Each row below holds a small network's activations on one input, seen along a few directions.
In each table, some parts of the input vary, and every possible input appears once, in random order.
Descriptions start from the smaller parts, as in this example, which fits no table here: one of 3 separate values, together with either a single point or one of 9 places along a line or (one of 5 places around a ring, together with one of 6 places along a line).
Shared parts are said once, and a part with two or three values counts as separate values.

Other details of the inputs shift rows strongly along three fixed directions, in all tables alike. That doesn't count.

Table:
r1: [ 5 12  5  0 -4 41 11 37 -6 15 -5]
r2: [ 15 -10  24   7 -11 -12  22  -1  -3  34   1]
r3: [19 -6 14 -3  7 -8  8 -1 -2 24 -3]
r4: [  3  11  14   7 -24  42   5  27   0  12  -4]
r5: [  1  10  17  18 -17  36  13  33  -1  -1  -6]
r6: [-23   1 -54  -6  -8  -6 -13 -24  -7 -21  10]
r7: [-11   5  -8 -10  13   9 -16   9   1 -16  -3]
r8: [-24  16   1   5   6   5 -36 -11  13 -47   5]
r9: [ 12 -13   7  -1  21 -39   5 -22  -1  -1   1]
r10: [ 7 14  7  0 -6 40 13 35 -6 14 -6]
r11: [ -4  23  -3  -1  12  27 -26  18  -2 -21  -3]
r12: [-22 -11 -41   8 -30   2   2  -5 -12  29  18]
r13: [ 17 -10  30 -14  14 -28   5 -16  10  -5  -7]
r14: [-13 -18 -39  -3 -25  -2  -2 -13  -7  29  15]
r15: [-2 22  8 11 -5 29 -6 25 -6 -3 -1]
r16: [ -7  17   1 -13  32   6 -30   5   3 -42  -7]
r17: [ 19  -7  18   2   6   2  31  13  -2  29 -11]
r18: [  1   7  -1  -8 -11  14   2   6  -1  -6  -1]
r19: [ 10 -14  30  -6  19 -33  12 -17  21  -8  -9]
r20: [ -6   8  15   0   1  16 -18   3  16 -19  -1]
r21: [-17 -20 -42  -2 -21  -6  14 -11  -7  21   8]
r22: [ -2  15   6  15  -6  37   4  33 -11  17  -1]
r23: [-14 -12 -42   4 -12 -15  -2 -22 -11   1  16]
r24: [ 20  -7  20  -8  16 -27  -2 -17   3   8  -3]
r25: [-12  23   2   3  27   3 -36   6   0 -36  -3]
r26: [-12  13  10   6  17   1 -26  -2  16 -55  -2]
r27: [ 11 -14  32 -14  15 -27   6 -15  20  -3  -3]
r28: [ 10 -11   4   7  -8 -11  18  -5  -9  37   7]
r29: [ 12 -14  12   0  10 -39   5 -25   3  -5   1]
r30: [ 19  -5  20   1   0  -2  33  13   0  28 -11]
r31: [-22   2 -52   2 -19  -8 -18 -27  -9 -27  17]
r32: [ -7 -11 -27  -6  -7 -10  -9 -17  -6  13  11]
r33: [-12  -4 -42 -11 -28   3   0 -19 -10   4  14]
r34: [  0  16  15   5  -6  29   6  24   6 -16 -14]
r35: [ 20 -12  26  -6  10 -31  23 -11   7  11 -11]
r36: [  8  -4  13 -12  46 -44 -10 -19  10 -25 -12]
r37: [ -2   8   3   7  21   2 -11  14   0 -19  -5]
r38: [ -4   9  17   9 -10  13  -3   7   0  -3  -1]
r39: [-17 -21 -41   7 -22 -10   7 -10  -9  18  15]
r40: [ 21  -9  21   0 -14  -2  20   3   0  37  -2]
Description of these inputs: one of 5 places around a ring, together with one of 8 places along a line.
Question: The inputs of r19 and r8 match in every part but the place on the ring of 5. If r30 is changed in the same way as r19 into r8, which row does it become?
Answer: r15
Question: The inputs of r11 and r1 match in every part but the place on the ring of 5. If r32 is changed in the same way as r11 into r1, which row does it become?
Answer: r16
Question: Change only the place on the ring of 5 in r9. List by row number the other rows that result.
Answer: r3, r10, r17, r28
Question: Change only the place on the line of 8 in r29. List by row number the other rows that result.
Answer: r5, r9, r23, r26, r31, r37, r39

Table:
r41: [ -7  -5 -17 -18   5  -5 -30 -13  -1 -18  -2]
r42: [ 12  -3  19 -15   9  -1  13 -12  11  -1  -5]
r43: [ -7   3  16  -6  17 -11  -3   1   5  -5   0]
r44: [-9 -8 17 -5 17 -7 -5  1 -2 -8 -5]
r45: [-14  10   1   7  10 -23 -12 -14   3 -18  -5]
r46: [ -1   3  -8  11   2   0 -26  -1   3 -19   9]
r47: [-14 -28 -28 -12 -15 -16  19 -16  -8  23   5]
r48: [ -6  -9 -14 -14 -31 -16  17 -30  -6  23  14]
r49: [ 13   0  18  -9  16  13 -12  20  11  -3  -4]
r50: [ 11  -5   9  -9   6  -6   4  -2   2 -17 -13]
r51: [  5   5  -3  -2   2 -17  -5 -14   5 -28  -2]
r52: [ -2   9 -13  -7   2   9  -4 -12   7 -26  -2]
r53: [ 13  13  16  -5   1  16  11  22   7  -9 -12]
r54: [  4 -19 -33   6 -18 -13   8 -28  -3  30   8]
r55: [ -9  -7  -3  11  11 -18 -11  -8   9 -23   8]
r56: [-16  14 -21  -2 -22  32 -18  14  -5   4  12]
r57: [  9 -10  12  15 -32  16  27  13 -10  25  -1]
r58: [ -2 -13   8  21 -21  12  26  20  -7  33  -4]
r59: [ 11   5  19 -19   3 -10  11  -7   7   1 -10]
r60: [  6 -10   9   7  25 -24  11 -15  10  -2 -11]
r61: [-9 18 26 10  8 12  1 21  1  3 -8]
r62: [-28  10 -18   6  -7   2 -16  -3   0 -16  13]
r63: [-14  18 -13   6 -11  20 -26   9  -4  -8  11]
r64: [ 7 13 29  5  6  3 -8 11 -1 16 -6]
r65: [ -2  20  16  -6   9  13 -22  10   0  -2  -7]
r66: [ 15   5  17   0   0 -16  12  -7   3  -3 -13]
r67: [ -1  14  10  -1  19   2   6  19   4  -6 -22]
r68: [-16   3 -13  -9 -19  18 -11  -5  -7 -21   7]
r69: [  8 -12   7  12  10  -6  13  13   8   0  -4]
r70: [ 15  -3  -6  -4  38 -21  -5   0 -20  -9  14]
r71: [ 12 -14  21   2  16 -23 -14 -10   7   6  10]
r72: [-14 -18 -25  10 -25 -25  17 -19  -3  26  15]
r73: [  0 -10 -18 -15 -33  -1  23 -11   0  23  11]
r74: [ 13   1  22  17 -12  16  13  20   5  -1   3]
r75: [13  3 18 10  3 -8 -3  5  2 13 -3]
r76: [  1  -2   3   3  20 -28   0  -6   8 -15 -10]
r77: [ 18 -21  -5  -8   7 -22   1  -8   8  11   2]
r78: [-14  16  -4  -5   8  21  -2  25   4 -14  -8]
r79: [ 12  18  14   9   6  12  -7  21   0   4 -20]
r80: [ -1  -1  12 -15  22 -28   8  -9   6   5 -13]
r81: [ -6 -12   8  -6  19 -19  -6  -7   8 -10   9]
r82: [-16 -20 -20  -4 -11 -13  16 -28  -2  28  16]
r83: [ -5 -24 -32   4 -20   3  28   9   0  27   9]
r84: [ 14  17   4   6  31  21   6  21 -24   5   0]
r85: [ 16  -1   9 -12  17 -27  -5 -11   5   8 -14]
r86: [-18   9 -21   5  -6  14 -27 -15  -2  -8  14]
r87: [  1  -3   8 -12   6 -11 -13 -14   9 -28  12]
r88: [ 10  -4  26   0  11 -18   5 -25   7  -3   4]
r89: [  1   9  19  -4   3 -21  -5 -20   2 -13   1]
r90: [  1  -3 -19 -10   0  -7 -10 -12   9 -35   7]
r91: [  8   4  15   2   2 -24  -1 -16   5 -18   2]
r92: [ 12  -8  19 -16  -1   2  12   2   2  -1 -10]
r93: [ 15  -3  11  11  -1  16  -1  22  -5   8 -17]
r94: [ -2  11  10 -11  -1  -1  -7  -5   4 -19   5]
r95: [ -1  -6  -1 -10  11 -10 -26 -11   6 -13  13]
r96: [ -4 -14   9  18 -17  16  23  24   0  35  13]
r97: [  9   3  -1  -3 -29  18  33  15  -4  30  -8]
r98: [-22   6 -35  -5 -14  19 -25 -17  -3  -3  16]
r99: [ -1  -6 -10   5 -15  14  34  26  -2  34  -5]
r100: [  9   5  27   5 -10   6  15  10   2  11   3]
r101: [ -8  17   7  -3  -5  33  -3   5   3 -16   3]
r102: [ -1  16  12  12   7  11   9  24   2  -1 -20]
r103: [11  8 20 19  4 20  0 14  1 15 -6]
r104: [  2  -8  17  12  21 -24   6 -18  10   0  -3]
r105: [-12  12 -11   5  11  27   3  17   5 -15 -11]
r106: [ -9   7 -37   1  -8  -8 -27 -14  -1 -19   5]
r107: [ -1  -1   9   2  13  16   9  29  -1  -6 -20]
r108: [  2 -10   8  15  -5  13  22  26  -5  14 -16]
r109: [ 14  -4  24   6  12 -22   8 -25   8  -7  -1]
r110: [ 20   7   6  -5  34 -16   6   9 -22   8   3]
r111: [-27   5  -9  12 -13  28 -10  18  -8  -9   4]
r112: [ 13   7  12  10  -1  20   2  22   7 -22  -4]
r113: [ 14  -7  10 -15   5 -10   3   0   6  24  -3]
r114: [ 16 -19   9   0  -4 -25  14 -16  -2  -1  -8]
r115: [ 11 -12  13  12  -7  -4   1   4  -7  22  -5]
r116: [ -4   3  12  -1  14  22  17  19   6  11 -11]
r117: [-19   8 -15   7 -34  33  -7   7 -11 -14  10]
r118: [ 13  11  -6   4   1  13  27  24 -35  42   3]
r119: [  5 -23 -27  -5 -22  -2   8  -5  -9  30   0]
r120: [ -6   3 -36  13 -24  32 -14  18  -2  -7   8]
r121: [  6   8   8 -17  12  -8 -13  -2   5   4 -12]
r122: [ 15 -16  10 -14  -5  -6  17  -3  10   6   6]
r123: [-23  -6 -33 -11   4  -4 -14  -7   6 -26  11]
r124: [-15   7 -12  -2 -15  34 -22  15 -10  -3   3]
r125: [  0 -23 -11   1 -30 -17  14 -23   0  16  26]
r126: [  2  16 -12   2  19  23  -8  26 -33 -11   1]
r127: [ -9   7   3   6  -2  18 -26  10  -7 -10   1]
r128: [-14  19  15  -3  14  10  -8  14   1  -9  -9]
r129: [  2 -18 -30   4 -30 -12  24 -33  -3  19  11]
r130: [ -8   6 -37 -11  -2  -7 -26 -13   2 -20   3]
r131: [ -6  19   0   4  -9  -4  -9 -11  -1 -25  -2]
r132: [-14   6 -47  -3 -11  17 -21 -13  -1 -11   5]
r133: [ 10 -15   0 -15  10 -14   0 -23   7  21   0]
r134: [ -9  14 -15   5  -3 -15 -28 -18  -3 -13   1]
r135: [ -3  -9  19   5  21 -21   4 -19   7   5   3]
Question: The inputs of r123 and r80 match in every part but one. If r71 is changed in the same way as r123 into r80, which row does it become?
Answer: r64
Question: The inputs of r43 and r44 match in every part but one. If r94 is changed in the same way as r43 into r44, which row does it become?
Answer: r68
Question: The inputs of r115 and r75 match in every part but one. If r111 is changed in the same way as r115 into r75, which row does it become?
Answer: r62
Question: Describe the family of inputs behind these rows.
Answer: one of 5 separate values, together with either a single point or (one of 3 separate values, together with one of 6 places around a ring)
Question: Change only the choice among 5 separate values in r41. List by row number the other rows that result.
Answer: r49, r113, r121, r133
Question: Change only the place on the ring of 6 in r73. List by row number the other rows that result.
Answer: r51, r53, r91, r94, r100
Question: Change only the choice among 3 separate values in r103. List by row number the other rows that result.
Answer: r104, r109
